Each row below holds a small network's activations on one input, seen along a few directions.
Each table varies a few parts of the input and shows all the possible inputs, shuffled.
Descriptions start from the smaller parts, as in this example, which fits no table here: ring(5) and (point or line(11) or (values(3) and line(6))).
Shared parts are said once, and a part with two or three values counts as separate values.
In the rows, 128 means zero.

Other details of the inputs shift rows strongly along two fixed directions, in all tables alike. That doesn't count.

A family of inputs:
R1: [124 168 123 117 138 130 177 142 148 102 107  96]
R2: [141 126  89 133 127 133 102 136 104 140 143 153]
R3: [120 145 135 125 152 127 142 122 171 123 109  97]
R4: [119 149 128 124 148 118 141 120 165 121 103  93]
R5: [133 119  98 121 128 145 113 134 100 170 133 135]
R6: [139 125  91 132 129 148 102 145 104 145 134 138]
R7: [122 144 131 130 140 110 140 105 175 106 118 122]
R8: [142 117 118 115 131 139 108 118 112 168 157 156]
R9: [142 120 107 132 128 158  99 142 120 148 144 151]
R10: [122 143 141 114 146 105 148  89 167 134 123 115]
R11: [122 143 144 124 147 130 138 117 179 125 114 106]
R12: [132 125  98 124 120 139 109 124 103 171 131 143]
R13: [122 142 134 116 149 102 153  95 159 132 118 105]
R14: [137 136  96 129 123 139  95 136 105 159 130 140]
R15: [126 140 142 137 135 112 136 105 179 103 142 109]
R16: [105  65 232 133  89  99 128 133  75 104 107 149]
R17: [141 124 106 131 120 154  95 133 123 150 142 157]
R18: [123 134 131 129 155 120 150 122 169 103 120 109]
R19: [135 118 114 121 119 151 106 121 118 174 142 154]
R20: [138 131  98 133 117 146  93 130 115 149 137 155]
R21: [116 132 145 119 145 130 152 105 178 138 115 109]
R22: [143 129  92 142 120 127  97 134 101 136 161 137]
R23: [103  80 225 143  72 107 107 139  87  98  89 150]
R24: [144 147  83 123 120 160 137 167  89 127 139 141]
R25: [113 143 136 120 134 118 146  92 172 139 108 113]
R26: [139 122  98 132 132 156 103 147 110 146 139 142]
R27: [123 147 134 138 132 104 136 102 171 102 136 106]
R28: [141 114 110 115 144 142 116 133 100 165 154 141]
R29: [144 119 105 130 126 145  99 134 120 142 153 164]
R30: [144 124  93 139 127 133 101 143  98 133 163 129]
R31: [107  68 218 148  85 105 120 148  85  78 103 156]
R32: [109  72 220 156  78  99 115 145  81  75 121 140]
R33: [119 154 135 125 137 117 132 105 174 126 107 110]
R34: [125 138 133 138 148 115 144 119 166 100 139  93]
R35: [147 144  81 122 127 152 141 168  87 120 150 146]
R36: [138 131  91 135 121 142  98 136 106 147 132 146]
R37: [103  69 217 133  89  88 131 136  60 100  96 136]
R38: [127 155 129 106 145 118 192 128 139 110 123 100]
R39: [123 138 124 129 151 112 149 120 165 101 115 105]
R40: [119 158 124 112 135 130 191 130 147 116 108  98]
R41: [133 115 106 122 131 153 114 136 105 170 139 139]
R42: [130 164 119 129 135 119 179 140 145  80 137  92]
Description of these inputs: line(6) and (point or ring(6)).
Changing only the line(6) part turns R30 into R6. The same change can be made to R42. Which row results?
Answer: R24
List by row number the other rows that have the line(6) part in common with R10.
Answer: R8, R13, R16, R28, R37, R38

A family of inputs:
R43: [134 106 118 119 112 129 110 143  53 163 138 147]
R44: [123 151 115 114 146 132 159 120 159 129 100 116]
R45: [116 137 134 125 144 120 115  86 184 155 108 120]
R46: [130 114 116 131 100 163 101 164  71 152 111 153]
R47: [131 161 114 131 136 117 150 119 158 103 136 106]
R48: [131 136 125 131 150 117 152 110 166 109 151 108]
R49: [127 136 128 142 141 113 103  93 192 122 128 118]
R50: [127 137 140 109 157 135 157 116 168 143 127 115]
R51: [160 170  32 103 150 169 119 131 118 198 167 140]
R52: [134  93 129 120 110 142 115 140  67 165 150 159]
R53: [106  97 200 147  99  76 141 131  93  68 106 112]
R54: [145  97 134 134 116 147  94 156  82 130 166 164]
R55: [128 153 111 132 144 124 146 127 166  96 121 115]
R56: [100 105 195 156  85 109 131 155 113  59  82 120]
What is each input in this table made of?
Answer: values(2) and (point or line(6))
Changing only the values(2) part turns R48 into R52. The same change can be made to R54. Which row results?
Answer: R50
Change only the values(2) part in R49. List by row number the other rows that result.
Answer: R45

A family of inputs:
R57: [158 183  37  93 201 184 130 106 211 210 155 121]
R58: [ 99  96 193 146  73  97 140 162  49  75  73 127]
R59: [139 110  84 121 116 154  69 137  73 204 132 165]
R60: [108  64 227 162  80  99 112 147  94  67 124 146]
R61: [164 211   4 102 187 150 157 114 170 173 172  90]
R62: [117 155 145 115 158 118 206 125 186  86 116  74]
R63: [145 135  70 127 105 172 109 177  58 149 141 164]
R64: [108  75 227 161  79 106 105 154  98  62 106 153]
R65: [116 167 143 112 158 127 198 132 188  81  99  83]
R66: [118 155 145 140 144  83 143  82 201  82 124  83]
R67: [142 114  93 115 112 144  79 124  65 208 155 165]
R68: [ 95  75 220 137  68 114 118 133  84 114  62 155]
R69: [108 132 172 112 161 120 177  87 204 129 103  90]
R70: [114 155 143 147 141 110 144 101 221  72 102  96]
R71: [106 138 165 107 163  95 179  73 196 135 108  96]
R72: [160 103  86 140 123 138  70 141  80 152 197 174]
R73: [157 118  77 115 123 147 121 163  45 157 175 159]
R74: [151 115  73 152 113 146  48 147  81 148 161 162]
What is each input in this table made of?
Answer: values(3) and ring(6)
Changing only the values(3) part turns R61 into R67. The same change can be made to R62. Which row results?
Answer: R69
Change only the values(3) part in R68. List by row number the other rows that result.
Answer: R63, R70
Change only the values(3) part in R57. List by row number the other rows that result.
Answer: R64, R65
